Each row below holds a small network's activations on one input, seen along a few directions.
In each table, some parts of the input vary, and every possible input appears once, in random order.
Descriptions start from the smaller parts, as in this example, which fits no table here: line(4) and (point or line(11) or (values(3) and ring(8))).
Shared parts are said once, and a part with two or three values counts as separate values.
In the rows, 128 means zero.

Table:
R1: [106  63 171 117 161 169 121  87 120 179 189 142 178 131  94 108]
R2: [161 160 126 181  81  92 163 237 136 118  85 131 138 128 128 120]
R3: [123 132  96  89 110 103 144  83  81  68 108 161  85 140 168 161]
R4: [103 177  78  85 165 140  65  38 173 113 122  69  57 102 160 140]
R5: [104  56 171 130 134 139 134  95 104 155 182 174 217 146 116 132]
R6: [125 138  97  87 128 115 138  80  86  75 113 156  76 133 166 152]
R7: [140 213  95 167 134 127  83 201 237 150  80  19  98  96 110 111]
R8: [ 83  97 154 128 190 175  55  51 199 202 197  83 185 117 101 117]
R9: [167 173 124 166  99 116 145 228 147 133  84  99 104 126 108 114]
R10: [124 124 105 101 110  94 148  83  76  68 105 167  92 134 172 149]
R11: [166 177 123 158 109 134 148 230 157 143  97  96  96 114 106 106]
R12: [160 173 118 168  96 105 150 236 144 123  88 116 121 122 119 121]
R13: [135 141 105  88 134 131 135  70  88  84 110 143  66 134 156 143]
R14: [104  48 176 140 133 132 138  96 101 154 182 177 217 148 121 125]
R15: [108  61 174 125 155 155 120  84 112 169 184 148 187 146  99 119]
R16: [161 166 121 171  77  93 158 239 138 117  78 124 135 123 121 126]
R17: [101  61 170 127 149 146 125  93 109 159 185 164 202 143 110 126]
R18: [130 143 100  76 139 138 135  75  95  94 116 134  50 121 150 134]
Question: Describe the family of inputs behind these rows.
Answer: values(3) and (point or line(5))
Question: The inputs of R10 and R2 match in every part but the values(3) part. If R18 is changed in the same way as R10 into R2, which row does it become?
Answer: R11
Question: Which other rows agree with R15 in the values(3) part? List them by row number.
Answer: R1, R5, R8, R14, R17
Question: Which other rows does R6 become when the values(3) part takes its other values? List them by row number.
Answer: R12, R17

Table:
R19: [155 197 101 154 102 114 135 214 164 107  68  97 121 111 123 135]
R20: [169 193  97 136 111 102 138 162 117  88  59 102  29 118 141 119]
R21: [165 177 122 175  96 121 163 247 162 126  83 112 134 113 124 109]
R22: [167 190  94 116  84 124 177 220 124  92  69 125  87 114 130 140]
R23: [ 93  72 126  74 149 140 128  18  69 107 180 194 125 138 161 149]
R24: [ 93  50 182 149 157 135  94  91 138 199 204 130 197 146  89 111]
R25: [152 205  69 119 101  92 130 159 126  79  75 114  20 109 169 138]
R26: [ 89  58 171 130 158 151 114  69 146 168 183 136 219 134 115 117]
R27: [ 97  72 161 114 179 157 105  64 116 161 195 149 166 144 110 126]
R28: [ 95  73 142  77 146 158 123  42 106 135 169 149 173 137 125 145]
R29: [154 178 120 194  79  95 120 242 189 145  80  76 155 120 109 125]
R30: [107  71 150  98 174 145 108   8  78 129 172 153 110 151 139 121]
Question: The inputs of R19 and R20 match in every part but one. If R27 is changed in the same way as R19 into R20, which row does it become?
Answer: R30
Question: Describe the family of inputs behind these rows.
Answer: values(2) and line(6)

Table:
R31: [126 116 141 144 120 122 125 153 133 153 151 135 163 126 114 132]
R32: [113 117 136 133 133 125 127 115 142 130 131 126 150 123 132 124]
R33: [134 118 146 137 130 143 126 146 139 163 147 119 151 124 102 122]
R34: [129 126 133 115 141 150 128 110 124 135 144 128 121 130 129 127]
R35: [122 112 123 122 131 119 132  98 113 116 138 147 124 134 145 136]
R36: [128 106 148 138 116 134 139 154 129 148 139 136 158 134 103 122]
R37: [126 110 142 130 128 134 142 128 118 129 131 145 140 126 125 117]
R38: [127 112 120 107 131 134 138 104 102 118 139 149 123 130 138 134]
R39: [173 193 103 146  94 119 141 199 150 113  71  92  68 115 134 114]
R40: [163 192  94 157  83  97 143 204 142 105  74 108  82 118 146 127]
R41: [122 123 127 122 131 129 126 117 117 125 148 145 134 131 142 138]
R42: [132 114 148 137 136 139 129 131 130 149 137 115 142 134 114 112]
R43: [115 120 130 122 141 141 120 108 134 129 140 129 121 137 130 127]
R44: [113 115 119 115 135 123 127  89 130 115 132 130 131 132 143 136]
R45: [126 118 128 113 130 142 137 120 109 124 142 146 130 133 133 133]
R46: [117 125 127 123 140 134 120 103 135 119 133 130 144 134 135 138]
R47: [109 123 117  97 131 120 118  80 117 112 133 129 125 126 143 146]
R48: [121 119 120 120 146 136 116  89 124 121 134 134 119 132 130 131]
R49: [112 122 118  99 137 130 113  82 114 120 137 132 108 128 135 138]
R50: [133 119 128 117 145 142 128  88 117 124 132 132 117 132 128 128]
R51: [127 117 137 139 129 120 122 140 121 143 147 134 156 130 128 126]
R52: [122 119 138 140 137 125 116 126 139 137 132 119 167 133 121 127]
R53: [128 107 145 135 125 132 137 141 116 138 135 134 151 137 117 117]
R54: [154 193  93 148  89 102 134 197 162 104  65  92  88 115 147 128]
R55: [125 118 141 142 144 135 110 129 136 144 136 121 149 134 113 119]
R56: [124 114 126 101 130 130 132  88  93 108 123 150 118 137 131 140]
R57: [120 117 138 139 131 137 115 146 146 160 149 120 153 126 103 125]
R58: [129 117 146 133 138 142 133 117 131 140 134 126 131 122 122 112]
R59: [153 199  99 149 118 106 129 206 157 105  73  94  70 113 126 129]
R60: [118 120 121 104 127 116 123  89 100 114 138 147 118 128 146 146]
R61: [128 122 131 104 140 138 123  78 107 118 126 131 109 133 128 135]
R62: [156 190 101 141  99 102 156 218 138 101  70 114  72 120 129 125]
R63: [117 118 136 137 125 127 120 144 150 153 144 119 170 124 112 133]
R64: [123 115 141 140 128 121 131 124 125 130 138 143 144 124 134 122]
R65: [117 116 138 135 140 136 121 118 139 138 135 128 133 124 124 115]
Question: Describe the family of inputs behind these rows.
Answer: ring(5) and (point or line(6))
Question: The inputs of R37 and R65 match in every part but the ring(5) part. If R62 is changed in the same way as R37 into R65, which row does it become?
Answer: R59
Question: Which other rows does R46 become when the ring(5) part takes its other values? List them by row number.
Answer: R34, R41, R43, R45
Question: Which other rows agree with R51 in the ring(5) part? List them by row number.
Answer: R31, R35, R40, R41, R60, R64

Table:
R66: [165 169 123 156  98 113 150 217 130 125  86 113 105 120 115 116]
R67: [156 169 119 161 100 114 148 215 151 125  89 108 120 119 125 116]
R68: [104  72 153 116 142 130 130  70  96 128 161 169 173 143 128 137]
R69: [162 167 121 160  97 113 152 216 139 123  86 114 108 122 115 119]
R70: [124 204  63  85 147 132  82  77 165  90  89  68  33 109 156 152]
R71: [145 180 108 167 107 106 125 216 173 130  95  97 116 113 126 121]
R72: [106  68 150 114 126 121 140  73  83 120 159 181 176 144 141 139]
R73: [101  81 161 113 169 171 103  78 145 183 191 121 170 126 100 114]
R74: [156 175 117 172  99 109 133 212 162 131  90  99 114 118 123 118]
R75: [139 146  84  73 115 108 163  69  55  44  92 173  30 133 188 150]
R76: [103  78 153 114 147 137 120  71 109 140 168 153 175 144 124 136]
R77: [101  77 155 119 156 149 112  72 124 154 173 141 171 137 116 125]
R78: [101  77 157 115 161 161 105  77 132 171 184 128 172 136 106 119]
Question: Describe the family of inputs behind these rows.
Answer: values(2) or line(5) or line(6)
